A small network was shown many inputs. Here are its activations along a few directions, one row for each input.
In each table, some parts of the input vary, and every possible input appears once, in random order.
Descriptions start from the smaller parts, as in this example, which fits no table here: line(4) and (point or line(11) or (values(2) and ring(8))).
Shared parts are said once, and a part with two or three values counts as separate values.

Other details of the inputs shift rows strongly along two fixed directions, in all tables alike. That doesn't count.

Rows:
row 1: [-4.28 -4.02 -1.88 -1.59 -4.75  0.59  6.62 -0.38 -4.71 -0.76  2.40]
row 2: [ 3.29 -0.10 -1.91 -0.23  2.13  1.44 -2.49 -0.37 -0.36  0.15  0.42]
row 3: [-6.24 -3.83 -3.67 -2.72 -5.35  2.05  3.48  0.86 -3.81 -3.01  3.73]
row 4: [ 0.30  1.40  0.87  0.33  2.55  1.18 -1.56  1.47  2.94 -0.44  1.09]
row 5: [ 1.06 -0.07 -1.28  0.33  3.17  3.85 -1.94  2.40  1.99 -0.13  4.29]
row 6: [-3.34 -4.42 -5.01 -3.13 -4.45  2.32  6.03 -0.27 -4.54 -3.15  0.14]
row 7: [ 4.43 -0.91 -2.86 -0.16  3.67  3.76 -1.46  0.99  0.42  0.12  1.92]
row 8: [ 0.43  1.47  0.28 -0.08  3.30  1.08 -1.45  1.11  2.82 -0.40  1.94]
row 9: [-0.81 -0.69  1.05  0.29 -2.16 -1.34  1.43 -0.61 -2.23  1.03  0.70]
row 10: [-0.21  1.23  0.31 -0.66  2.71  0.62 -1.59  0.39  2.52 -0.31  2.21]
row 11: [-0.88 -0.24  1.99  1.01 -1.77 -1.14  2.96  0.20 -1.09  0.58 -1.34]
row 12: [-0.72  2.68  2.95 -0.60 -2.64 -4.86 -0.87 -3.17  0.65 -0.78 -7.79]
row 13: [-0.79 -0.15  2.25  1.50 -2.08 -1.05  1.00  0.03 -1.61  1.40 -1.39]
row 14: [ 3.34 -1.28 -1.52  1.82  3.53  0.90 -0.51  1.01  0.77  2.83  4.81]
row 15: [-3.53  0.83  0.79 -0.05 -2.60 -0.76 -0.97  0.24 -0.14 -1.15 -0.96]
row 16: [-0.37  2.99  3.57  0.26 -2.38 -4.22 -0.16 -1.68  1.26 -0.91 -9.34]
row 17: [ 3.40  0.02 -1.58 -0.96  2.12  0.79 -2.38 -0.80  0.04  0.13  0.52]
row 18: [ 3.13  0.00 -1.14  0.10  2.05  1.42 -2.25  0.11  0.04  0.17 -0.86]
row 19: [ 2.37 -0.06  0.98  1.84  1.79  1.27  0.21  1.10 -0.04  2.02  1.87]
row 20: [2.50 0.42 0.89 1.09 2.88 0.42 0.95 0.39 0.44 1.82 2.19]
row 21: [ 3.11  0.81 -0.68 -1.04  2.94  0.07 -1.34 -1.13  1.22  0.03 -0.87]
row 22: [-3.64  4.21  5.17  0.24 -2.54 -5.28 -1.95 -1.96  2.76 -0.86 -6.06]
row 23: [ 0.15  0.80  0.30  0.66  2.23  1.72 -2.97  1.61  1.75 -0.07  1.91]
row 24: [ 2.97 -0.42 -2.49  0.16  2.11 -0.06 -1.76 -0.29  1.34  0.54 -0.39]
row 25: [ 2.45  0.28  0.99  1.72  1.79  0.31 -1.26  0.20 -0.58  2.29  2.33]
row 26: [-6.67 -4.08 -4.14 -1.52 -5.35  0.93  3.89  1.12 -2.26 -2.53  2.32]
row 27: [-1.46  3.11  5.77  1.39 -2.87 -6.02  0.34 -2.57  0.42  1.38 -5.77]
Each input here is: values(3) and (point or ring(8)).
Changing only the values(3) part turns row 10 into row 1. The same change can be made to row 26. Which row results?
Answer: row 14
List by row number the other rows that have the values(3) part in common with row 17.
Answer: row 2, row 6, row 7, row 12, row 16, row 18, row 21, row 24
A walk changes only the ring(8) part. It starts at row 22 and steps to row 10. List the rest of the walk in order.
Answer: row 8, row 4, row 5, row 23, row 15, row 3

Rows:
row 28: [ 0.44  0.55 -0.39  0.80  3.05  0.54  0.52  0.85  1.61  0.87  3.49]
row 29: [ 3.06 -0.46 -2.28 -0.28  2.71  2.60 -2.95  0.12 -0.39 -0.62  1.19]
row 30: [-3.44 -2.95 -2.80 -3.21 -4.02  0.71  3.48 -1.81 -3.52 -2.75 -0.95]
row 31: [ 1.05  2.76  2.28  0.16 -1.48 -4.72 -2.60 -2.09  1.69  0.53 -6.18]
row 32: [-2.35 -3.30 -1.53 -1.01 -4.98  1.42  4.65  0.21 -5.05 -0.79 -1.19]
row 33: [-1.22  3.27  5.61  2.49 -1.62 -3.97 -2.59 -0.43  0.73  1.25 -3.99]
row 34: [-1.81  3.43  3.78  0.59 -0.11 -4.22 -0.51 -0.18  3.24 -0.03 -3.88]
row 35: [-5.57 -3.10 -2.03 -0.62 -5.15  0.28  2.25  1.28 -2.59 -2.10  0.95]
row 36: [ 1.27 -0.21  0.98  0.19  3.00  1.02 -0.77  0.11  0.54  1.51  4.86]
row 37: [-0.61  3.64  6.37  2.17 -1.08 -3.32 -0.44 -0.15  2.11  0.95 -4.24]
row 38: [-2.11  4.23  4.61  1.01 -0.70 -2.15 -2.76  0.23  2.69 -0.09 -5.29]
row 39: [1.48 0.56 0.81 0.39 3.54 1.22 0.46 1.03 0.56 1.15 4.55]
row 40: [ 2.99 -0.12 -2.01 -0.64  3.01  3.45 -1.72  0.83  0.15 -0.15  0.67]
row 41: [-2.07  3.25  4.32  1.50 -1.17 -3.29 -2.07  0.70  3.06  0.70 -5.36]
row 42: [ 0.83 -0.03 -0.60  1.60  2.76  2.38 -1.14  2.07  1.43  1.69  3.38]
row 43: [ 3.55 -0.24 -2.12  0.15  3.76  0.83  0.66 -0.20  0.48  0.97  1.74]
row 44: [-6.07 -2.19 -1.22 -2.50 -4.15  0.62  3.06 -0.62 -2.20 -2.75  1.27]
row 45: [-3.13 -3.77 -3.05 -2.64 -4.22 -0.46  3.97 -1.29 -2.98 -1.88 -0.94]
row 46: [ 1.69  0.34  0.32  0.42  2.01  0.97 -1.82  0.61  0.06  1.70  5.16]
row 47: [ 3.84 -0.97 -0.85  0.85  2.04  1.55 -1.61  0.13 -1.72  1.22  1.76]
row 48: [-1.95 -2.84 -1.96 -1.74 -5.31 -0.32  3.55 -1.31 -5.13 -0.68  0.03]
row 49: [ 2.91 -0.90 -2.04 -0.08  2.34  2.03 -1.04  1.24  0.57  0.63  0.18]
row 50: [-5.03 -2.41  0.10 -0.33 -4.88  1.28  4.08  1.42 -3.71 -0.53  0.81]
row 51: [ 0.54  1.10 -0.56 -0.76  3.86  2.06 -0.74  0.99  1.80 -0.80  3.81]
row 52: [ 3.14 -0.51 -2.23 -0.92  3.40  0.75  0.33  0.25  0.92 -0.04  1.20]
row 53: [-2.11 -2.79 -1.63 -1.82 -3.75  0.05  5.89 -0.82 -4.72 -1.29 -0.29]
row 54: [ 3.04 -1.07 -1.86 -0.12  2.95  0.66 -0.43 -1.26  0.35  1.33  1.80]
row 55: [-5.00 -1.33 -0.46 -1.28 -4.11  1.54  3.42  0.91 -1.32 -3.05  0.04]
row 56: [ 0.99  3.33  3.42  0.30 -0.63 -2.34 -1.18 -1.43  2.00 -1.01 -7.26]
row 57: [-4.36 -1.95 -0.49  0.39 -4.01  0.59  4.29  0.86 -1.18 -1.21  0.50]
row 58: [-2.32 -3.33 -1.27 -1.96 -4.18 -0.29  4.51 -1.78 -4.61 -0.80 -0.30]
row 59: [ 0.94 -0.13 -0.19  0.60  2.37  1.83 -0.43  2.05  2.63 -0.11  2.84]
row 60: [ 0.93  2.39  2.56  2.21 -1.22 -4.09 -2.42 -1.64  0.65  1.11 -6.55]
row 61: [ 0.09  0.45 -0.55  0.40  2.02  2.12 -3.18  1.23  0.80 -0.70  2.95]
row 62: [ 3.76 -0.57 -2.66  0.17  2.31  0.83 -1.60 -0.69 -0.04  1.52  2.50]
row 63: [ 4.25 -0.64 -0.06  0.52  2.39  2.11  0.66  0.36 -0.44  0.88  1.32]
row 64: [ 0.59  3.12  1.96 -0.66 -1.37 -3.25 -2.77 -2.39  0.77 -0.43 -5.56]
row 65: [-3.14 -2.17 -2.98 -2.99 -3.39  0.87  4.66 -0.84 -3.49 -3.12 -1.18]
row 66: [ 3.45 -0.82 -2.13  0.93  2.93  2.43 -0.73  0.86  0.11  1.65  1.12]
row 67: [-1.98  2.82  4.26  1.44 -0.68 -4.48 -1.23 -1.72  2.65  1.22 -3.44]
row 68: [ 3.57 -0.74 -1.47  0.93  2.36  1.79  0.57  0.28  0.70  0.66  0.79]
row 69: [ 4.13 -0.95 -1.83  0.02  3.10  2.21 -0.30  0.92  1.52 -0.11  1.15]
row 70: [ 0.86 -0.44 -1.02  1.92  2.31  1.55 -2.24  1.40  0.80  1.14  4.04]
row 71: [-1.63  3.60  3.87  1.74 -1.68 -4.85 -2.41 -1.30  2.31  1.47 -3.59]
row 72: [ 3.23 -1.16 -2.48  0.27  2.14  1.24 -2.33  0.63  0.08  0.17  1.04]
row 73: [ 0.65  0.85 -1.00 -0.70  2.34  1.82 -3.01  0.49  1.26 -0.21  4.28]
row 74: [-2.31  2.50  3.92  0.30 -0.89 -4.44 -1.57 -1.18  3.05  0.30 -3.71]
row 75: [ 0.95 -0.10 -1.40 -0.19  2.12  0.84 -2.43  1.06  1.76  0.62  4.48]
What do these inputs look like to the network?
Answer: values(2) and line(4) and ring(6)
Changing only the line(4) part turns row 39 into row 51. The same change can be made to row 33. Which row results?
Answer: row 61
Changing only the line(4) part turns row 72 into row 29. The same change can be made to row 45. Which row results?
Answer: row 30
A walk changes only the ring(6) part. It starts at row 35 and steps to row 41. List the rest of the walk in order.
Answer: row 59, row 34, row 74, row 75
Change only the values(2) part in row 62. List by row number the other rows that result.
Answer: row 71
A walk changes only the line(4) part. It starts at row 64 and steps to row 31. List the rest of the walk in order.
Answer: row 62, row 48

Rows:
row 76: [-8.29  2.45  5.46  0.49 -6.97 -6.79  2.56 -1.80  0.10 -0.75 -4.85]
row 77: [-0.16 -1.03  0.26  1.91  2.81  2.65 -0.93  3.24  1.24  1.18  5.84]
row 78: [ 7.71  0.60  1.20  2.74  5.46  0.52 -2.57  0.26  1.10  3.64 -0.15]
row 79: [-6.20  3.58  7.00  2.49 -5.76 -5.30 -0.97 -0.47  0.09  0.38 -6.17]
row 80: [ 0.72  0.13  2.65  0.21 -3.87 -3.98  1.00 -2.90 -2.71  1.15 -4.64]
row 81: [ 0.25 -4.59 -8.92 -3.71  2.44  5.67  0.84  0.64 -1.31 -2.85  7.91]
row 82: [ 2.45  3.69  3.65  2.31  4.57 -1.46 -5.44  0.92  4.38  3.32  3.92]
row 83: [-1.24 -1.11 -3.46 -1.57 -1.14  2.12 -1.90  0.39 -1.36 -2.45 -0.62]
row 84: [ 3.35  0.72  1.26  0.77  0.86 -2.72  0.60 -2.89 -0.47  2.28 -1.87]
row 85: [ 6.27  1.27  1.39  2.39  3.20 -0.03 -2.85 -0.92 -0.61  3.52 -0.81]
row 86: [ 2.49  5.02  4.91  2.10  6.49 -1.06 -3.70  0.71  6.21  2.92  2.01]
row 87: [ 1.47 -5.36 -5.17 -1.09 -1.10  4.65  6.62  1.42 -5.09 -0.43  4.45]
row 88: [ 2.41  0.55 -2.33 -2.50  4.86  2.50 -2.23  0.17  2.75 -2.10  1.29]
row 89: [ 0.01  0.85 -1.98 -1.65  0.13 -1.29 -3.46 -0.68  1.48 -1.24 -1.61]
row 90: [-9.59 -0.72  2.68  0.18 -9.00 -2.09  6.43  1.09 -2.23 -2.42 -3.36]
row 91: [-0.95 -4.66 -6.89 -2.63 -0.70  6.66  1.05  1.85 -2.10 -3.18  3.72]
row 92: [-4.77 -4.20 -5.67 -3.46 -4.83  3.90  4.82  1.09 -2.82 -5.34 -0.20]
row 93: [ 4.08  2.82  3.97  1.00  2.54 -3.95  0.14 -2.11  1.36  2.33 -4.87]
What do these inputs look like to the network?
Answer: values(3) and ring(6)
Changing only the values(3) part turns row 90 into row 87. The same change can be made to row 76. Which row results?
Answer: row 84
Change only the values(3) part in row 88. List by row number the other rows that result.
Answer: row 86, row 93
